A small network was shown many inputs. Here are its activations along a few directions, one row for each input.
In each table, some parts of the input vary, and every possible input appears once, in random order.
Descriptions start from the smaller parts, as in this example, which fits no table here: one of 5 places around a ring, together with either a single point or one of 11 places around a ring or (one of 2 separate values, together with one of 6 places along a line).
Shared parts are said once, and a part with two or three values counts as separate values.
(in the rows, 128 means zero)

Other details of the inputs vary at random and push rows far along two fixed directions, the same in every table; ignore that.

Rows:
r1: [160 101  86 156 170 155  79 120 123 159 154  89  68]
r2: [172  95 114 124 172 153  95 141 123 166 141  73  87]
r3: [119 123 171 132 100 129 187 145 165 132 121 106 144]
r4: [155 146  90 103 166 123  77 130  74 135 111 135 109]
r5: [104 167 124  97 100 104 144 114 104  89  95 172 165]
r6: [101 165 135 125 125 121  95  98  63  99 114 159 123]
r7: [151 111 147 159 155 116 114 159 186 154 139 112  89]
r8: [ 77 165 192 136  60 107 173  89 133  75 117 148 180]
r9: [108 158 140  94 103 145 118  81  40  99 111 136 148]
r10: [ 98 136 165 147  64 109 170 109 179 101 111 134 167]
r11: [137 134  87 144 129 159  86 112 100 126 136 113 111]
r12: [133 123 106 108 131 152 124 133 113 136 142 141 143]
r13: [126 177  77 112 136 156  81  76  44 107  90 120 121]
r14: [ 85 154 161  88  76 109 199 114 147  90 102 161 200]
r15: [141  70 145 142 142 121 168 163 209 167 177 116 122]
r16: [143 105 165 183 149 110 159 178 212 155 143 114  92]
r17: [138 144 107  88 150 132 107 123  83 145 119 122 137]
r18: [107 175  71 109 135 136  58  86  32 114  86 154 115]
r19: [100 170  72 109 128 128  69  92  49 106 107 149 111]
r20: [157 102 135 180 163 133 133 157 171 158 146  76  90]
r21: [167  83  75 123 175 167  75 126  89 162 148  84  70]
r22: [116 111 167 126  98 132 185 133 186 115 126 113 154]
r23: [148  82 149 159 138 102 151 171 209 151 151 139 126]
r24: [143  75 149 152 118 152 157 161 203 152 170 102 122]
r25: [115 126 188 137 104  86 173 140 163 107 146 167 160]
r26: [162  84 137 157 140 125 136 180 200 153 168 141 110]
r27: [136 113 154 119 148 128 136 130 109 143 153 134 137]
r28: [117 193  93  98 113 138  79  75  37  99  82 120 135]
r29: [171  95  68 119 199 154  70 135  80 178 143 104 103]
r30: [ 95 154 130 101  80  92 152 117 126  95 116 175 163]
r31: [157 101 101 156 196 143  89 147 143 145 133 109  70]
r32: [ 97 168 164 114  79  84 192 139 143  97  99 170 172]
r33: [ 85 161 163 100  83 102 203 131 135 105 107 149 193]
r34: [112 134 128 145 109 126 124 138 156 111 134 149 127]
r35: [147  81 124 140 146 150 125 139 153 155 141  93 116]
Description of these inputs: one of 5 places around a ring, together with either a single point or one of 6 places along a line.
- The inputs of r28 and r17 match in every part but the place on the ring of 5. If r1 is changed in the same way as r28 into r17, which row does it become? => r15
- Which other rows agree with r22 in the place on the ring of 5? List them by row number. => r2, r3, r9, r21, r24, r35
- Start at r26 and move only the place on the line of 6, one step at a time. The first step leads to r30. Which rows follow, in order? => r23, r5, r4, r32

Rows:
r36: [107 120 210 132  85 107 218 139 199 119 131 126 172]
r37: [108 120 164 111  94 122 176 127 160 121 126 140 176]
r38: [ 92 176 117 105 100 110 109  99  78  90  93 172 159]
r39: [157 145  52 135 177 150  35 107  41 132 113 113  79]
r40: [115 131 158 103  91 113 180 129 161 122 129 136 169]
r41: [165  91  96 118 172 162  91 129  86 164 145 105  93]
r42: [168  64 139 149 167 134 156 185 196 172 169  96 110]
r43: [153 107 102 161 175 137  86 141 145 150 138 101  71]
r44: [ 94 186 107 103 101 109 122 112  76  91  90 175 152]
r45: [ 95 166 111  88  95 138 130  87  57 102 109 139 169]
r46: [157 128  63 127 185 145  42 117  45 138 128 129  72]
r47: [103 180 112 101 102 102 109 105  84  99  98 165 147]
r48: [104 116 197 131  66 124 207 140 209 117 142 128 172]
r49: [ 98 145 156 147  94 102 162 124 172 105 133 155 149]
r50: [ 93 187 114 110  91 125 103  95  70  84  98 159 144]
r51: [173  65 139 164 157 148 145 159 196 170 164  78 102]
r52: [160  66 141 156 161 150 144 158 199 173 160  75  94]
r53: [163 111 127 163 188 127  91 149 129 156 139 110  75]
- The inputs of r46 and r41 match in every part but one. If r44 is changed in the same way as r46 into r41, which row does it become? => r42
- Describe the family of inputs behind these rows. => one of 2 separate values, together with either a single point or one of 8 places along a line
- Which other rows does r48 become when the choice among 2 separate values takes its other values? List them by row number. => r50

Rows:
r54: [146 110 112 147 130 120 124 150 186 148 137 118 108]
r55: [ 86 154 164 127  82 107 145 102 145  92 116 150 149]
r56: [169 118 112 126 182 152  94 135  79 152 116  84  92]
r57: [131  95 165 170 140 115 147 134 194 137 152 121 121]
r58: [103 176  79 103 125 142  84 100  44 103  98 142 119]
r59: [113 162  88  83 133 139 101 107  26 113 112 155 134]
r60: [149  97 145 138 134 115 157 167 201 155 156 134 140]
r61: [154 105 148 152 146 131 133 157 155 144 154 128 121]
r62: [ 97 158 139 122  87 120 133 112 120  90 105 152 143]
r63: [150 113  81 125 162 138  84 138 129 149 130 121  93]
r64: [106 159 153 115 103 114 134 104 102 105 125 154 163]
r65: [131 112 145 172 120 120 154 160 204 140 147 113 107]
r66: [111 178  93 116 117 130  70  79  46 101 101 133 118]
r67: [160  98  89 104 170 135  99 145 109 160 145 133 108]
r68: [154 101 122 125 174 135  93 127  96 150 155 125  97]
r69: [ 97 160 153 119  89 114 169 131 130 107 125 158 172]
r70: [155  77  76 109 139 207  95 103  87 160 160  67 116]
r71: [107 143 148 102  96 117 149 119 101 101 119 165 158]
r72: [169 116  88 105 183 144  95 137  93 165 113  88 102]
r73: [150 107 167 141 156 126 144 135 153 150 134  86 113]
r74: [140 108 153 174 117 120 144 154 199 132 143 116 107]
r75: [ 95 146 154 136  87 112 160 115 143  92 109 155 164]
r76: [ 98 159 165 110  94 116 187 126 131 110  98 120 165]
r77: [132 105 130 162 148 129 143 149 169 142 143 121 115]
r78: [ 95 145 130 115  88 104 162 117 157 104 106 159 174]
- Describe the family of inputs behind these rows. => either a single point or (one of 4 places along a line, together with either a single point or one of 5 places along a line)
- Start at r65 and move only the place on the line of 5, one step at a time. The first step leads to r58. Which rows follow, in order? => r77, r69, r59

Rows:
r79: [136 113 106  97 146 147 120 124  86 130 115 119 134]
r80: [133 144 105 125 141 131  93 116 105 126 109 119 120]
r81: [104 135 159 127  84  96 168 119 169 106 125 161 166]
r82: [124 138 100 130 130 148 102 122  96 120 128 126 109]
r83: [155  84 112 127 165 159 117 136 122 150 133  86 106]
r84: [120 133 158 126 121 100 147 126 149 119 125 146 136]
r85: [148  81 129 138 175 143 144 148 159 173 167  98 121]
r86: [166  94 117 116 162 150 112 148 117 161 153  99 113]
r87: [ 93 137 161 127  74 110 163 111 176 100 125 147 154]
r88: [120 162 104 113 131 133  85  89  70 107 102 134 131]
r89: [129 132 108 138 133 137  97 110  91 123 128 128 117]
r90: [115 137 132 142 100 120 151 131 154 120 121 130 139]
r91: [136 148 101 122 148 132 104 133  98 130 114 136 123]
r92: [113 151  97 103 125 136  90 104  61 111 120 156 128]
r93: [ 98 142 181 130  93  95 173 129 155 104 125 160 156]
r94: [ 98 145 179 131  87  97 168 113 166 101 115 141 151]
r95: [ 92 141 153 124  73 108 165 121 179 104 117 141 155]
r96: [133 144 116 125 150 127 110 134  83 125 122 136 112]
r97: [161  96 128 150 169 121 117 160 177 159 145 115 104]
r98: [108 159 132 115 110 110 126 110 109 109  99 130 135]
r99: [101 147 169 119  93  87 173 132 166 109 111 152 158]
r100: [154  89 118 142 158 126 117 159 179 159 154 118  97]
r101: [158  88 129 164 155 129 116 138 175 153 154 105  97]
r102: [155  85 126 145 160 128 115 149 177 156 161 123  96]
r103: [136 135  93 118 140 121  99 122 100 132 118 135 124]
r104: [123 113 147 108 112 132 169 130 140 134 122 133 156]
r105: [100 142 174 133  91 104 167 128 162 103 125 163 167]
r106: [118 143 148 128 118 106 157 144 147 123 119 142 135]
r107: [ 95 151 176 140  85 107 178 131 157  98 118 140 150]
r108: [168  83 137 139 154 153 140 144 161 159 159  83 107]
r109: [113 156 111 117 106 117 134 123 107 114 110 152 148]
r110: [155 105 100 148 158 134  95 135 137 152 136 102  95]
r111: [121 166  99 112 136 136  97 117  58 109 108 150 135]
r112: [125 142 129  89 109 135 149 112  95 116 121 133 160]
r113: [158  92 124 163 160 132 128 165 163 154 160 121 101]
r114: [143  83 134 148 165 149 145 140 166 169 164  83 117]
r115: [ 97 151 168 144  83 116 172 130 164  97 118 143 161]
r116: [152  91 123 154 158 138 125 167 168 153 164 123  94]
r117: [153 119 115 149 168 135 106 146 127 152 131 100  83]
r118: [141 131 117 106 125 155 110 115  84 142 130 103 131]
r119: [115 162  82  98 124 136  98 115  68 116 108 149 127]
r120: [114 134 140 148 101 124 151 131 147 113 129 133 139]
r121: [119 171  94 115 128 139  95 107  68 111  95 131 130]
r122: [156  84 134 163 158 126 124 155 168 156 164 125 103]
r123: [162  93 136 153 171 124 115 150 174 155 152 121 103]
r124: [126 149 105  88 116 153 104 100  53 118 113 110 143]
r125: [114 161 116 117 131 130  93  97  54 108 107 134 119]
r126: [116 161 108 120 129 139  87  96  61 106 107 137 130]
r127: [111 134 173 103  75 120 184 130 153 124 133 139 180]
r128: [146  85 136 163 149 140 118 147 175 150 164 111  91]
r129: [137 146  65  84 152 172  72  86   5 131  94 110 119]
r130: [ 91 147 151 130  72 116 173 129 174 104 119 143 153]
- The inputs of r111 and r115 match in every part but one. If r103 is changed in the same way as r111 into r115, which row does it become? => r110
- Describe the family of inputs behind these rows. => one of 2 separate values, together with either a single point or one of 5 places along a line or (one of 4 places along a line, together with one of 5 places around a ring)
- Which other rows does r117 become when the place on the ring of 5 takes its other values? List them by row number. => r94, r98, r107, r125
- Which other rows does r83 become when the choice among 2 separate values takes its other values? List them by row number. => r79
